A small network was shown many inputs. Here are its activations along a few directions, one row for each input.
In each table, some parts of the input vary, and every possible input appears once, in random order.
A made-up example of a description, with smaller parts first: ring(8) and (point or line(9) or (values(3) and line(4))).
Shared parts are said once, and a part with two or three values counts as separate values.

Other details of the inputs shift rows strongly along two fixed directions, in all tables alike. That doesn't count.

Rows:
r1: [ 55  15 -40 -16 -29   5  47  24  35 -19  57   7  27  38]
r2: [ 17  14 -45 -53  11 -57  30 -29  -2 -13  36 -21  56  30]
r3: [-38   0  43  20  30  13 -68  -8 -10   9 -47  -1 -15 -22]
r4: [-50  -5  35  30  41  19 -67 -15 -11  16 -66   2 -28 -34]
r5: [-44   5  -1 -11  58 -32 -46 -52 -30  -5 -26 -16  26   1]
r6: [-53   5   9  -7  59 -45 -51 -52 -27  -5 -51 -16  23 -22]
r7: [-51   1 -13 -19  41 -42 -16 -35 -60 -13 -46 -41  -1 -24]
r8: [-51  -5  26  16  11   8 -51  -4 -52   0 -77 -19 -42 -53]
r9: [ 48  10 -35 -23 -43 -12  48  11  31 -15  56  11  31  31]
r10: [-29   9 -40 -60  52 -73  11 -60 -29  -1  -2 -28  62  20]
r11: [ 54  -1 -26 -34 -25  15  61  21  31  -6  58   5  24  37]
r12: [ 19  -1 -46 -50  25 -27  43 -36  -2 -13  41 -14  46  37]
r13: [ 45  14 -22 -24 -44  -5  52  29  30 -10  56  14  44  31]
r14: [-60 -23  45  65  31  -8 -30  10 -30  14 -39 -37 -46  -9]
r15: [ 39  11 -39 -21 -34  -5  64  20  30  -6  46  16  40  27]
r16: [-48   0  -9 -15  59 -27 -36 -54 -31   7 -30 -15  19  -1]
r17: [  4  -4  45  50 -31  44 -44  33  29  11 -32  22 -43 -44]
r18: [ 49  12 -38 -22 -31   0  43  13  30 -18  60   8  26  45]
r19: [ 14  -2 -43 -57  15 -46  48 -44   0 -15  31 -11  50  29]
r20: [ -5  -5  57  52 -42  51 -43  35  27  11 -28  37 -37 -35]
r21: [ 60  -5  -5   5 -46  53  50  48  50  -5  43  26  -6  16]
r22: [-54 -10  41  25  21   7 -65 -24 -13  20 -66   9 -26 -41]
r23: [ 20  13 -47 -49   8 -54  43 -46  -9 -10  32 -13  42  33]
r24: [ 63   6  -5  11 -71  35  46  38  36   9  48  28  -8   7]
r25: [-12  14 -43 -51  56 -77  13 -73 -32  -8  -6 -33  45  13]
r26: [-17  -5  37  43 -27  65 -40  46 -23   1 -54   2 -68 -42]
r27: [ 10 -10 -13  25 -30 -30  75  38   4  -3  50 -26   8  36]
r28: [ 30   1  28  38 -65  51   3  52  40   6  19  40 -11 -13]
r29: [  2 -19  59  32 -27  54 -30  29  24  24 -31  20 -45 -45]
r30: [ 37   2  35  32 -45  63  -7  46  28  20   4  22 -46  -9]
r31: [ 59  -8   0   5 -58  58  48  46  50  -3  49  32 -12  21]
r32: [-11 -10  46  48 -34  53 -35  29  19  27 -29  33 -37 -41]
r33: [ 35   9 -38 -22 -28   7  54  14  25  -8  52  16  31  46]
r34: [-18  -8  58  46 -13  64 -54  36  15  29 -42  23 -50 -33]
r35: [-25  -2  37  20  23  15 -68  -6  -5  12 -42  -7 -29 -25]
r36: [-63 -21   3   8  74 -54 -29 -22 -66  -1 -31 -32 -17  -2]
r37: [-35 -13 -40 -30  55 -94  31 -29 -59 -13  14 -36  31  24]
r38: [-24  -2  31  24  27  16 -57 -27 -19  19 -42  -3 -35 -27]
r39: [ 61  16 -38 -18 -28   8  60  17  26  -9  54   7  17  38]
r40: [ 47   2  24  35 -60  66   9  46  37  12  18  33 -45   1]
r41: [-27   4   5 -22  42 -41 -30 -52 -31  13 -35 -24   5 -15]
r42: [-66  -8  -2 -10  63 -57 -28 -26 -62 -10 -41 -25 -18 -30]
r43: [-16  -5 -37 -56  52 -62  16 -72 -25  -8   5 -26  52  11]
r44: [ 35   5 -10  15 -58  50  45  68   7 -14  26   4 -28   6]
r45: [  7  -1 -37 -48  30 -45  37 -41  -2 -13  14 -16  46  14]
r46: [-13   3 -51 -39  40 -53  41  -3 -40 -28  31 -22  15  28]
r47: [-45   1   1  -8  64 -33 -63 -60 -32   0 -37 -25   7 -11]
r48: [  4  -7  49  53 -41  51 -47  32  26  17 -22  27 -45 -44]
r49: [ 49   9  -1  14 -60  44  33  51  45 -10  49  35   5  29]
r50: [ -4   0  49  53 -17  58 -46  39  25   6 -30  28 -36 -27]
Each input here is: values(2) and (line(5) or (values(4) and ring(5))).
Question: The inputs of r21 and r45 match in every part but the values(2) part. If r12 is changed in the same way as r21 into r45, which row does it become?
Answer: r43
Question: Change only the line(5) part in r44. List by row number the other rows that result.
Answer: r14, r26, r36, r46
Question: Change only the values(2) part in r25. List by row number the other rows that result.
Answer: r39
Question: Change only the values(4) part in r18. List by row number the other rows that result.
Answer: r1, r35, r47

Rows:
r51: [ 30  26 -57 -56 -17 -45  44 -38 -18 -13  19 -19  39  10]
r52: [ 28   6  25  62 -63  34  25  43  42  19  27  -9  -6  31]
r53: [ 23  -8 -52 -65   7 -35  80 -22 -27 -10  32 -30  22  21]
r54: [  6   6 -32 -43   3 -62  37 -25  18  -3  37  10  76  20]
r55: [-74 -10  38  42  45  -6 -70  19 -40   0 -55  -3 -33 -31]
r56: [ 32   4  15   8 -74  37  17  43  49   0  11  43  13 -26]
r57: [-16  -3 -34  -5  13 -46  72  -6 -13  -4  34 -49  51  62]
r58: [-37 -15  46  20  68  32 -81 -37   2  19 -56   3 -35 -22]
r59: [-43  -2 -24 -31  23 -64  12 -23 -47 -19 -25 -26  27 -21]
r60: [-30  22 -21 -10  45 -62 -36 -28 -29 -16   0 -19  33  21]
r61: [  6  26 -53 -52  10 -27  17 -14   6 -35  29   4  76  35]
r62: [ 18 -30  25  41 -47  20  43  57  23  14  32  25 -36  -7]
r63: [ 14 -17  15  45 -27  41  22  71  18  -2  39  25 -36  20]
r64: [-46  -6  45  49  48  -4 -90 -21 -19  11 -41  -5 -42 -16]
r65: [-19  10 -24 -55  27 -31  -6 -67 -19   0 -34  -7  42 -19]
r66: [  2  18 -42 -38  23 -41  16 -11  13 -20  44  10  75  47]
r67: [ 59   0  15   8 -64  47  21  25  25  15  14  10 -42 -17]
r68: [ 27  -8  23  34 -27  53  -3  43  55   7  38  47  -7  21]
r69: [ 31 -20  34  30 -46  32  17  28  59  23  31  47  -7  -6]
r70: [ 33   5  23  38 -71   7  10  51  34  12  26  29 -14 -16]
r71: [ 18 -19 -40 -43  25 -48  77 -23 -14  -3  39 -27  16  26]
r72: [ -4  16 -29 -40  52 -22 -24 -55 -38 -12 -11 -38   4  19]
r73: [ 47   2  10  -1 -33  85   2  33  41   3  16  31 -20   8]
r74: [-50 -25  37  31  68  20 -55  -8 -35   9 -55 -18 -64 -24]
r75: [ 16  -5  35  52 -50  53  20  36  61  25  17  11  13  26]
r76: [-59   1  18  15  36  28 -61   0 -55  -6 -78 -11 -47 -42]
r77: [ 26  38 -68 -51   2 -24  24 -23 -23 -30  26 -19  38  37]
r78: [-48 -15  30  12  52  34 -58  -8 -49   3 -67 -22 -61 -32]
r79: [-33 -28  56  16  49  11 -61 -52   6  35 -62   3 -34 -49]
r80: [ 37  13  13  25 -83  21  10  48  27  -3  11  23 -13 -28]
r81: [-49  17  30  31  22   3 -96  -8 -31 -11 -67  -8 -26 -39]
r82: [ 12   6  -1  27 -53  47  17  85   7 -24  14  22 -20  -4]
r83: [ 27  -4   1   9 -70  47  45  56   3   2  -1  19 -34 -30]
r84: [-23  22 -35 -51  46 -10 -26 -52 -23 -17 -27  -7  41   8]
r85: [-28  -6  40  34  57  15 -82 -31 -19  14 -51 -17 -57 -21]
r86: [ 58 -10  23  28 -48  33  24  24  39  21  26  14 -44  -9]
r87: [ 32   1 -40 -73  10 -22  48 -52   8   0  25  -9  48  19]
r88: [-19  -6  -6 -10  39 -76  -9 -60 -20   8   4 -22  18   5]
r89: [ -7  -3 -40 -32   3 -74  62   3 -19 -13  38 -12  47  19]
Question: What is each input in this table made of?
Answer: values(3) and (point or (values(2) and ring(6)))
Question: The inputs of r86 and r79 match in every part but the values(3) part. If r88 is changed in the same way as r86 into r79, which row does it become?
Answer: r69
Question: Change only the values(2) part in r55. List by row number the other rows that result.
Answer: r89
Question: Change only the values(3) part in r89. List by row number the other rows that result.
Answer: r54, r70

Rows:
r90: [-27  -1  -8 -16  29 -37 -14 -42 -39  -2 -37 -28  -4 -23]
r91: [-4 -7 -3  9 -3 -9 24 28  8 -5 22  7 12 14]
r92: [ 23  24 -13  -2 -18   5 -13   1  19  -7  17   8  20  17]
r93: [ 12  -1 -14 -26 -11  16  20  12   3  -8   7  15   5  -5]
r94: [ 0 -9 -2  1  0  3 21 12 18  3 21 16 18 16]
r95: [ -4   0 -11   0 -15  -4  27  32 -10 -10  13   1   7   8]
r96: [  9  -8  -4 -15  -3  17  20   6  19  -3  11  14  17   6]
r97: [-33 -12  10  -2  45 -40 -20 -52 -14  16 -20 -17   9  -4]
r98: [ 28  -1  -9 -21 -20   4  24  -6   5   2   9   4  -4  -7]
r99: [ 28   6 -18 -20  -6  21  10   1   1  -9  14   2  -7  10]
r100: [ 22  16  -3  -2 -33 -10   0  -7  22   0  13  10  22  -1]
r101: [-22   1  -1 -19  58 -12 -33 -49 -17   5 -26 -20   6   4]
r102: [ 23  -6   1 -12 -13   5  22 -10  22  10  14   3   6   2]
r103: [ 20  13 -22  -7 -11  12  17  13  -9 -12  10  -7 -10  11]
r104: [  0  -4  34  53 -31  50 -27  50   0   5 -12   5 -55 -16]
r105: [-36  -2   1  -3  30 -49 -15 -31 -42   5 -28 -32  -1 -12]
r106: [  8  16  -9  -7 -23   1  -3  10  20 -10  11  21  32   2]
r107: [15  1 -4  7  5  9 11  3 17  5 26  5  4 30]
r108: [-30 -17  83  89  -5  62 -79  42   8  21 -52  14 -84 -40]
r109: [  4   2 -19 -12 -17   8  26  23  -7 -14   4   5   2  -5]
r110: [-37 -11   9   6  42 -53 -18 -37 -24   8 -19 -27   3  -6]
Question: What is each input in this table made of?
Answer: values(3) and (point or ring(6))
Question: The inputs of r94 and r97 match in every part but the values(3) part. If r95 is changed in the same way as r94 into r97, which row does it become?
Answer: r105
Question: List by row number the other rows that have the values(3) part in common with r103.
Answer: r92, r99, r101, r104, r107, r108
